A small network was shown many inputs. Here are its activations along a few directions, one row for each input.
In each table, some parts of the input vary, and every possible input appears once, in random order.
A made-up example of a description, with smaller parts first: ring(5) and (point or line(11) or (values(2) and line(6))).
Shared parts are said once, and a part with two or three values counts as separate values.

Table:
R1: [-67  -6 -58  15  47  -8  14 -42  21   6 -45  18 -19  42]
R2: [-20  26 -77   6  19  -5   8 -55 -16  43 -37  56 -10 -11]
R3: [ 76  -8 -14 -23 -31 -17 -15 -58   3  -6 -35  50 -25  24]
R4: [ 79  -6  28  36 -16  37  -6  16 -37  31 -10  47  23  40]
R5: [-60  39 -13  10 -12  38  20  59  35 -29  63 -32  -4   4]
R6: [ 33   7  40  22 -65  27   7  29 -80 -43  11 -27   9 -42]
R7: [-95  -6  12  -7  31 -10 -12 -38  56 -32  35  23   0 -31]
R8: [-13  82 -16   4 -28  26  49  38  -9  -3  75   5   5 -41]
R9: [ 28 -34   5   6  -4 -31 -23 -36  40 -24 -39   2 -56  67]
R10: [ -9 -32  52  33 -47  45  -4  40 -35 -49   5 -77 -13   1]
R11: [ 11 -41  14 -63  76 -47 -24  43  19  27 -26 -80  14  -6]
R12: [ 40 -39  36  63   4  38  -9  33  16  13 -26  -8   6  73]
R13: [-53  19  -2 -20  -8 -24  11 -42  16   6  39  67   9 -82]
R14: [ 52  -2  -9 -81  32 -69 -17  11 -31  60  -9 -44  59 -38]
What is each input in this table made of?
Answer: values(2) and (point or ring(6))
Which other rows does R6 become when the values(2) part takes its other values? List them by row number.
Answer: R10
List by row number the other rows that have the values(2) part in common with R9.
Answer: R1, R5, R7, R10, R11, R12

Table:
R15: [ 13 -33  38  -9 -24   4 -29  36 -25 -16  11 -57  18 -10]
R16: [ 12  38 -33  47 -32  38  14 -20 -25  12  -5  37 -21  14]
R17: [ 48   4 -32 -32  14 -31 -10 -28  23  46  -5  37  16  -4]
R18: [-105   48  -24  -16   22  -10   23   24   55  -28   56  -22    3  -63]
R19: [-109   43  -24  -27   15   -1   11    2   22  -16   65   -6   32  -67]
R20: [ 30 -26  47  -4 -28  -4 -14  42 -36   0   1 -37   6 -38]
R21: [ 15 -12  45  12 -18  46 -17  18  -8 -41  25 -17  12   6]
R22: [-92  45 -14 -25  17  -8  34   5   4   3  63  16  12 -98]
R23: [-22 -16   0 -11  23 -41 -29 -61  20  -5 -17  27  -2  17]
R24: [-64  68 -36 -45  -6  -9  38  -7 -10   6  78  15   8 -87]
R25: [ 55  25  35   0 -45  35  -3  14 -25 -23  22   4   1 -14]
R26: [  5 -10 -21 -31  47  -4 -18  17  -8  25 -25 -18  26  28]
R27: [-12  13 -14  64 -11  41  14 -10 -19  12 -17  38 -22   6]
R28: [ 27   8 -19 -17   5 -51 -13 -63   2   2  -9  48 -10  -3]
R29: [ 15 -35  40  -3 -16  -2 -17  51  -1 -22   9 -73 -17  -1]
R30: [ 30  37   9  31 -56  26  26  16 -15  -5  26  37   6  26]
R31: [ 22 -21  -8 -20  35 -27  -8 -21  31  53 -18  39  14 -10]
R32: [-14 -23 -14   5 -12   2   7 -45  -4 -17 -40  43 -26  -8]
R33: [ 52  12  -3 -19 -11 -27   9  13 -47  21 -11 -46  31 -13]
R34: [  0 -19  -9 -26  41 -26 -12 -10  64  39 -19   2 -12  28]
R35: [-29   7 -22  59 -10  48  -3 -16  -8  -3  -7  15  -9  33]
R36: [ 11   3 -36 -11 -33  -2   7 -54 -11 -18 -27  41 -25  -1]
R37: [  0 -16   5  -3  25 -48 -13 -55  10   6 -22  50 -12 -10]
R38: [ 26  -9 -17 -23  49 -11  -2  22 -19  36 -31   5  16   1]
R39: [ 28 -15  20  -6  14 -23  12  20 -41  23 -21 -45  29 -19]
R40: [ -9   3  18  45 -32  36  12  20   3 -21  28  16  19  45]
R41: [ 10 -19  17  -8  23 -21   7  31  -5   5 -19 -81   4  18]
R42: [ 54   4  28 -19 -52  -8 -16  33 -41   1   9 -38   9 -31]
R43: [-21 -16   3  -7  33 -48 -17 -45  44  -9 -24  13 -36  27]
R44: [  5  -9 -18 -29  55 -10  -7  34  15  22 -32 -32 -10  39]
R45: [  9 -18  13 -12  14 -16  -5  15 -29   9 -14 -66  39   8]
R46: [-34 -25 -21  -2 -13   8 -10 -51   6 -30 -32  20 -15  19]
R47: [ -7   2  17  53 -22  30  23  36  26 -26  27  -1 -16  54]
R48: [ 33  -5  54  16 -22  40  -2  24 -19 -24  13   4   0 -21]
R49: [  0 -21 -12 -29  32 -19 -24 -26  42  43 -13  15  24  17]
R50: [ 18 -15  46  20  -8  40  -4  33  16 -46  24 -33 -23  15]
R51: [  9   9  27  48 -34  31  28  26  -8  -5  17  38   6  20]
R52: [ 50  17 -40 -35  27 -15  -6  15 -25  31 -20   3  18   6]
R53: [-32 -27 -20   4  -4   0   4 -34  29 -35 -37   5 -49  29]
R54: [-26   7 -22  66   0  39   9   1  15  -8  -9   0 -44  42]
What is each input in this table made of?
Answer: line(4) and (point or ring(9))
The inputs of R52 and R38 match in every part but the line(4) part. If R17 is changed in the same way as R52 into R38, which row does it become?
Answer: R31
The inputs of R37 and R43 match in every part but the line(4) part. If R51 is changed in the same way as R37 into R43, which row does it become?
Answer: R47
Which other rows does R36 become when the line(4) part takes its other values? List them by row number.
Answer: R32, R46, R53

Table:
R55: [-66  32  -5 -46  25 -30   7  -3  17 -22  57 -11  20 -48]
R56: [ 41   9 -46 -48  -6 -21 -16 -39 -13  32 -23  39  14   0]
R57: [ 67  12  46  41 -65  53  11  61 -26 -36  23 -35 -37   8]
R58: [ 85 -73  65  -6  20 -20 -36  22   3  12 -41 -23  12  41]
R59: [-23  10 -14 -40  36 -47  10  10 -10  44   6 -36  20 -67]
R60: [-95  -4 -41 -12  35 -48  -9 -67  86  -3   6  31 -25   5]
R61: [-32  56 -10 -25 -16 -11  23 -21  -9 -26  54  39  22 -54]
R62: [ 12 -11 -40 -69  41 -40 -29 -25  21  33 -24 -19  20   1]
R63: [-59  17 -42   6  -8 -23  11 -87  55  -1   6  82 -25   1]
R64: [-36  -1 -62 -10  87 -38   0 -36  50  34 -50  21 -20  47]
R65: [-123    9  -31  -13   52    2    4  -26   49   -7   19   27  -16  -52]
R66: [ 17  -4  55  42 -32  64   7  98 -22 -10  38 -68  42  35]
R67: [ 62 -30  41  54 -61  44 -14  16 -75 -38 -35 -43 -10  40]
R68: [  9  31 -22 -16 -11 -28  22  -5 -41  38   5  23  16 -68]
R69: [ 34 -56  48  30 -33  28 -16  36 -52 -44 -43 -87  -2  47]
R70: [-84  27 -36   9   7  21  20 -45  20  -9  22  75 -13 -57]
R71: [ -4  15 -65   8  40 -17  17 -54  16  35 -43  71 -23  44]
R72: [ 36 -12  51  14 -36  34   9  87  -2 -42  18 -78 -30  18]
R73: [110 -44  61  15 -12   1 -32   2 -22  17 -39  16   2  36]
R74: [ 48  16  47  67 -60  78   9  75 -44  -9  44 -25  32  25]
What is each input in this table made of?
Answer: values(2) and (line(4) or ring(6))
The inputs of R74 and R66 match in every part but the values(2) part. If R56 is changed in the same way as R74 into R66, which row does it become?
Answer: R62
Which other rows does R63 become when the values(2) part takes its other values? List them by row number.
Answer: R60
Which other rows does R65 become when the values(2) part takes its other values? List them by row number.
Answer: R70

Table:
R75: [-33 -21  51  57 -18  43  11  23   8 -44  28 -42  -4  29]
R76: [ 68 -39  39  19 -19  12 -24   5   2  17 -12  33   2  45]
R77: [ 65  -7  33  28 -45  41   1  -8  -6 -21  -6  38 -25  16]
R78: [-62  70 -67 -32  34 -27  22 -20  42  45  59  40  13 -57]
R79: [-19  53 -54   4  34   8  35   2 -31  43  13  49  31 -25]
R80: [-40  38 -58  43  38  24  29 -28   4  29 -20  84  -4  36]
R81: [ 33  -8  13 -20   5  19 -11  69 -33   6  -7 -76   6  12]
R82: [-15  21  34  24 -61  21  15  44 -42 -37  37 -39   0 -28]
R83: [-60 -14 -20 -57  49 -64 -28 -86  68 -30  -9  39 -23   2]
R84: [-15 -18 -16 -33  29 -49 -16 -52 -23  25 -31   8   2 -73]
R85: [-16   7 -64  -3 -18  -6   1 -83   0   8 -38  62  -5  32]
R86: [ 28 -35   4  12  14  32 -19  48  -4  -9 -29 -64 -24  63]
R87: [ 72 -40  26  27   1 -23 -17   9   1  18 -39 -14   9  67]
R88: [ 34  25  25  13 -67  24  14  25 -47 -38  29  -4 -10 -41]
R89: [-24   2  53  23 -24  28  17  46 -25 -24  44 -57  25 -19]
R90: [-36 -40 -21   0  33 -38 -24 -86  11  11 -67  39 -36 -12]
R91: [  1  26 -58 -37 -18 -17   7 -49 -32  22  -4  30  31 -30]
R92: [-42   8 -16 -88  42 -75 -19 -50  31 -11  24   8  15 -56]
R93: [-89  13 -42 -61  57 -53  23  -8  52  23  25   4   5 -68]
R94: [-84  58 -70   6  36 -10  15 -53  81  28  30  74 -23  -1]
R95: [ 75 -14  44 -13 -21   1 -17  27 -30  30  10  12  32  -7]
R96: [ 26   4  21  44 -66  36   9   2 -18 -57  11  17 -41   5]
R97: [-23   0  30  55 -56  34   8  21 -11 -55  21 -22 -30  18]
R98: [ 77 -15  34  -6  -2 -31 -10  32 -28  31 -16 -31  37  16]
R99: [ 73  15  37  -3 -46  30   5  16 -36  -6  14  15   6 -34]
R100: [-112   -8  -45  -26   62  -35   15  -38   93    3   -8   34  -33  -10]
R101: [ 65 -31   4  12  16  -4  -5  27  -2  12 -53 -59 -19  74]
R102: [ -5  -9  37   0  -3  39 -14  68 -14 -13  21 -60  41 -12]
R103: [-14 -34  32  34   5  55 -22  48  18 -30   2 -46  13  37]
R104: [ 69  -7  14 -20  10 -14   2  49 -29  25 -29 -73  10  22]
The inputs of R95 and R76 match in every part but one. If R89 is changed in the same way as R95 into R76, which row does it become?
Answer: R75
What is each input in this table made of?
Answer: values(2) and (ring(6) or ring(9))
Which other rows does R90 become when the values(2) part takes its other values? List them by row number.
Answer: R84
